These are the activations of a small neural network, seen along a few directions. Each row is one input.
Each table varies a few parts of the input and shows all the possible inputs, shuffled.
A made-up example of a description, with smaller parts first: line(4) and (point or line(9) or (values(2) and ring(5))).
Shared parts are said once, and a part with two or three values counts as separate values.

Other details of the inputs vary at random and push rows far along two fixed directions, the same in every table; ignore that.
These rows show it; all are for the same input, with only those details redrawn:
[-15.6  -1.0  17.2   1.6 -13.9   2.2 -16.1  28.5   9.3  -6.9  14.7 -15.4
  -6.8 -31.6  24.8]
[ 13.5  12.6  13.4 -13.5  28.4  -3.4  39.9 -18.1  20.6  14.9 -18.4  -8.4
  -8.0  -3.8  -5.2]
[  4.0 -15.7  -5.3   3.6  10.0  11.1  10.6   8.7 -16.8 -21.2  25.8  17.7
  12.0   0.2 -10.3]
[-13.0 -14.1   4.2   8.5 -10.5   7.3 -14.8  31.0  -8.9 -23.5  29.5   1.1
   2.6 -22.6  13.7]
[ 16.7  21.5  20.5 -20.4  38.1  -4.1  53.9 -27.5  31.4  26.4 -34.5 -14.5
 -13.1  -3.5  -6.5]
[ 14.6 -46.6 -36.3  14.3  25.5  20.9  14.8   8.0 -60.4 -56.7  59.6  60.2
  35.8  32.9 -41.6]
[ 14.5  23.8  24.5 -20.7  33.5  -7.6  49.2 -24.5  37.3  30.8 -36.7 -22.5
 -16.9 -10.3  -1.6]
[ -0.4   2.3  12.9  -4.8   8.9   1.2  12.2   6.4  10.6  -0.6   0.3  -7.8
  -5.6 -15.4   7.2]

Rows:
R1: [-32.1  11.5   4.9  10.0 -25.0  11.0  -1.6   7.7  30.8  27.2 -16.5 -30.8
 -22.6  -5.7  10.8]
R2: [  5.7 -27.6 -28.0  17.1 -17.8   1.4 -41.5  29.4 -74.6 -28.2  26.5  28.0
  15.0   2.6 -12.9]
R3: [ 33.6 -32.6 -31.6   1.2  52.1  16.6  55.6 -25.7 -46.4 -35.0  30.8  56.0
  33.8  48.3 -58.5]
R4: [-16.0   4.7   4.0  -1.5 -39.2  -1.8 -70.6  35.6 -32.0   0.6  -5.7 -10.5
  -2.2 -22.1  24.5]
R5: [-21.1   1.0   2.3  -4.7 -55.6   0.6 -91.5  48.8 -33.4  -3.0  13.0  -7.4
   2.3 -24.7  27.3]
R6: [-24.0  -3.0   7.6  22.7 -59.5 -21.0 -77.4  31.1  16.8 -24.3  23.7 -17.2
   3.0 -32.7  54.2]
R7: [  5.4  23.3  21.4 -27.2  31.1  -4.4  39.8 -22.3  35.4  31.7 -30.8 -21.8
 -13.8 -10.0   7.2]
R8: [ 26.7  20.9   7.3   3.9  15.5 -37.3  29.5 -44.7  43.8  24.0 -38.5 -15.4
 -12.8   2.0  10.1]
R9: [ -0.9   6.2 -18.3  -3.5  27.1  21.4  52.8 -39.0   7.1  20.2 -27.0  11.8
   2.9  51.7 -43.6]
R10: [ -2.6 -42.8 -34.4  -7.8   8.0  29.4 -23.3  13.7 -60.6 -56.5  77.5  60.0
  51.9  40.0 -33.4]
R11: [ 24.1  31.3  13.6 -23.8  12.5 -12.9   8.5 -25.7  -0.8  47.8 -59.4 -17.1
 -22.0  -2.9  -2.7]
R12: [ -2.1  -7.6  -1.7 -12.0  13.2  11.6   3.9   2.5  -8.4  -7.6  21.8   8.5
  10.7   3.4  -1.8]
R13: [-15.7  13.1  16.6   8.0 -54.0 -27.4 -69.6  15.8  38.7  -2.3   9.1 -25.6
  -4.6 -27.5  52.5]
R14: [-21.3  20.3  29.5 -23.2  -5.7   4.3 -13.8   9.6  31.1  16.4  -7.2 -27.5
  -3.5 -24.5  30.7]
R15: [-53.9  12.3  11.0   4.0 -57.3  14.2 -51.2  34.8  34.9  17.3   1.4 -36.0
 -17.8 -17.3  30.3]
R16: [ 10.5 -24.5 -21.0  25.2 -13.1 -14.8 -24.0  -2.7 -15.8 -34.1  33.0  23.6
  17.3  10.7   2.1]
R17: [-11.8  19.8   1.7   2.2  10.3   5.0  46.9 -23.0  38.0  40.3 -43.6 -24.0
 -26.9  11.4 -11.2]
R18: [  8.3 -17.0 -10.2  35.0 -25.7 -24.3 -25.7   8.9  -1.7 -30.6  22.6   6.7
   5.1 -11.2  18.6]
R19: [ 19.2 -19.9 -35.0  17.4  41.0  18.5  74.7 -38.5 -21.1  -6.9  -7.3  39.2
   7.5  63.3 -70.3]
R20: [ 34.0  27.5   9.0 -11.9  22.4 -17.7  28.6 -28.6  -5.1  39.7 -63.7 -10.8
 -23.2  -0.6 -14.3]
What is each input in this table made of?
Answer: values(4) and line(5)
Changing only the values(4) part turns R2 into R17. The same change can be made to R11. Which row results?
Answer: R1
Change only the line(5) part in R7. List by row number the other rows that result.
Answer: R3, R10, R12, R14
Change only the values(4) part in R18. List by row number the other rows that result.
Answer: R3, R19, R20

Rows:
R21: [ 60.6  25.6   9.7 -28.5  58.0 -30.7  57.6 -68.8  14.6  30.6 -51.2   7.9
   0.7  19.8 -21.4]
R22: [ -0.3  25.4  21.9  -1.3 -26.5 -31.7 -33.0   0.7  30.4  24.1 -29.4 -34.9
 -20.0 -32.1  41.5]
R23: [-17.3  -8.0 -11.2  26.8 -56.0 -12.4 -70.4  27.5 -11.2 -13.6  16.6  -4.1
   0.5 -11.3  24.9]
R24: [  1.7 -15.8 -15.6   1.5 -21.3   4.0 -52.6  22.5 -52.7 -19.6  24.1  21.5
  16.4   3.4  -1.7]
R25: [-24.2  35.5  29.1  -4.0 -11.0  -5.4  23.9 -13.4  83.5  46.6 -43.5 -52.8
 -36.4 -19.9  29.2]
R26: [ -5.9 -40.5 -28.9  23.7   7.2  18.0   9.1  10.2 -26.5 -51.0  57.4  36.8
  26.3  21.0 -20.3]
R27: [ 29.8  15.7  13.0 -21.6  64.1  -3.0  94.7 -57.6  44.4  25.3 -30.7  -1.6
  -5.3  23.6 -27.8]
R28: [  1.4 -23.4 -23.3   6.6 -17.0   5.5 -45.4  23.3 -62.5 -28.2  29.9  30.7
  21.8  10.4 -12.8]
R29: [  8.7 -24.6 -25.7  12.3  31.9  16.8  50.1 -22.9 -10.6 -26.4  23.8  36.9
  21.5  44.8 -41.8]
R30: [-43.2  20.7  35.9 -11.7 -28.8  12.8 -24.4  40.2  38.5  19.9  -4.4 -49.6
 -24.7 -50.0  46.7]
R31: [ 35.5  -3.8  -8.4  -2.6  18.1 -21.6   6.5 -27.6 -16.2  -6.2  -3.5  20.5
  12.3  17.4 -13.8]
R32: [-21.0 -20.5 -12.6   9.3  -1.5  28.8   5.8  26.3 -22.8 -18.2  27.7  13.8
   4.4   5.1 -14.1]
R33: [  4.7  39.2  26.0  -6.5 -16.0 -31.8 -13.5 -20.0  47.8  43.7 -58.1 -42.6
 -26.7 -21.0  31.1]
R34: [ 33.0   6.8 -16.8 -11.7  28.8  -4.2  27.5 -37.6 -30.1  21.9 -35.6  18.4
   2.4  35.0 -40.6]
R35: [ -4.9 -25.5  -2.2  10.7   6.0  13.4   6.2  23.5  -5.2 -40.8  50.9  16.8
  16.7 -13.1   4.9]
R36: [  2.1  -1.8  -7.4  -0.1 -13.0  -0.8 -29.8  11.0 -32.2  -0.5  -2.5   6.5
   1.9   2.0  -4.8]
R37: [-52.4   2.4  20.8   6.9 -43.6  19.4 -40.9  61.7  18.1  -3.6  18.5 -34.8
 -19.0 -48.2  41.8]
R38: [ -8.3  -7.4  -4.5  -9.7  20.6  23.2  28.4   0.9  -7.1  -4.1  10.1  10.5
   7.0  13.1 -21.1]
What is each input in this table made of?
Answer: values(2) and (line(4) or line(5))
Changing only the values(2) part turns R34 into R32. The same change can be made to R33. Which row results?
Answer: R29

Rows:
R39: [-33.4  15.3  37.3 -18.4 -11.1  21.3  -2.3  23.2  32.6  -0.7  17.7 -34.1
   4.7 -27.5  37.1]
R40: [  1.0 -15.8  24.0  -4.4  15.8   4.6  43.3  16.3  -1.1   2.6   1.0 -11.1
 -12.2 -54.7   8.2]
R41: [ 21.8 -13.6 -14.3   8.2  18.0 -22.7 -36.3 -11.3 -27.2 -53.9  37.3  54.8
  48.2  20.1 -12.0]
R42: [ 14.5 -10.8 -11.9 -23.2  -7.4   7.0 -28.4  13.1 -37.0   2.5  44.1  25.7
  12.9  28.3 -18.1]
R43: [  4.8   6.8 -10.6 -22.1  21.7  24.6  -6.5 -25.8 -43.2  -4.5 -38.4  19.4
  26.0  23.7 -30.9]
R44: [  7.1  27.0  19.0 -48.7 -15.9 -12.7 -31.7  16.5   6.3  29.0   1.7 -10.9
  -8.7 -16.7  11.0]
R45: [-15.3 -19.7 -39.2  10.2  -1.0  31.9  -9.9  -7.4 -70.5 -31.2   5.8  39.9
  29.3  39.3 -33.0]
R46: [ -0.3  -7.9  -6.5  49.8 -49.8 -21.4 -34.9  15.2  35.6 -32.8  18.4 -11.0
 -15.0 -10.8  31.0]
R47: [ 44.1   9.0 -21.7 -13.4  25.1  -7.1  67.6 -44.8  12.1  42.4 -21.1  24.9
 -33.7  52.3 -60.9]
R48: [-39.7 -25.0  -2.1  29.5 -24.5  29.0   5.7  37.2  23.6 -27.8  38.7  -6.2
  -9.3 -15.9   8.3]
R49: [  1.7  -3.6  13.4  24.2 -15.0  -2.9 -24.2  40.7 -32.5  -1.8 -32.4 -25.1
 -19.7 -50.0  30.8]
R50: [  0.0  33.4  10.1 -36.7 -12.4  -6.1  -5.4  -3.3  31.5  56.2 -12.8 -22.9
 -30.6  -9.6  17.4]
R51: [ 12.0 -41.9 -38.8  38.5  -1.2 -20.8  -7.0 -13.2  -8.6 -39.9  34.9  27.6
  28.3  39.1 -10.1]
R52: [-31.7  30.3  14.4   8.5 -19.6   2.4   5.7  -5.0  11.5  33.2 -60.9 -35.1
 -26.4   1.5  12.2]
R53: [ 21.5  -7.6  -0.2   5.0  18.8 -24.0  15.7 -50.0  16.4  -5.7  -6.3  17.9
  20.3  28.7   8.7]
R54: [-24.4  31.7  19.4 -20.1  25.4  21.8  36.0 -13.8  57.9  31.1 -15.2 -31.5
  -7.9 -19.5  19.8]
R55: [-14.5   6.7  31.6 -34.0  14.7  17.1  15.3   8.6  20.3  -6.4   9.7  -6.4
  26.5 -13.6  10.2]
R56: [-14.6 -16.7   6.3  30.6 -43.8 -16.2 -96.8  34.3  -9.6 -54.6  55.4   9.8
  22.7 -21.5  48.4]
R57: [ 67.6 -13.5  -8.6  21.3  50.7 -26.0  51.7 -26.3 -31.9 -21.1  -1.3  31.3
  24.0   2.9 -17.1]
R58: [ -8.8  37.8   3.3  15.4  14.0  -4.0  37.2 -28.4  36.3  57.3 -87.8 -26.4
 -37.9  13.6 -25.4]
R59: [ 52.6   2.8 -14.8 -12.9  46.9 -18.6  37.0 -22.1 -29.8  19.0  -5.9   4.8
 -32.0 -13.2 -37.6]
R60: [-39.2  10.2  22.5  -4.3 -41.7  13.9 -53.9  20.0 -13.6  10.1 -27.7 -28.9
   8.2 -22.7  18.9]
R61: [ -4.0   1.7  -8.5 -11.2 -12.1 -11.3 -13.4  15.1  20.9  34.7   4.3 -22.1
 -35.1   7.9   1.9]
R62: [-22.8 -36.5 -24.2   8.2   4.4  20.2  35.3  11.1  -0.1 -37.8  40.9  15.2
  17.3  18.3 -18.7]
What is each input in this table made of?
Answer: values(4) and (point or line(5))
Changing only the values(4) part turns R39 into R56. The same change can be made to R62. Which row results?
Answer: R51
Change only the line(5) part in R52. List by row number the other rows that result.
Answer: R43, R45, R58, R60
Change only the values(4) part in R47. List by row number the other rows that result.
Answer: R46, R48, R58
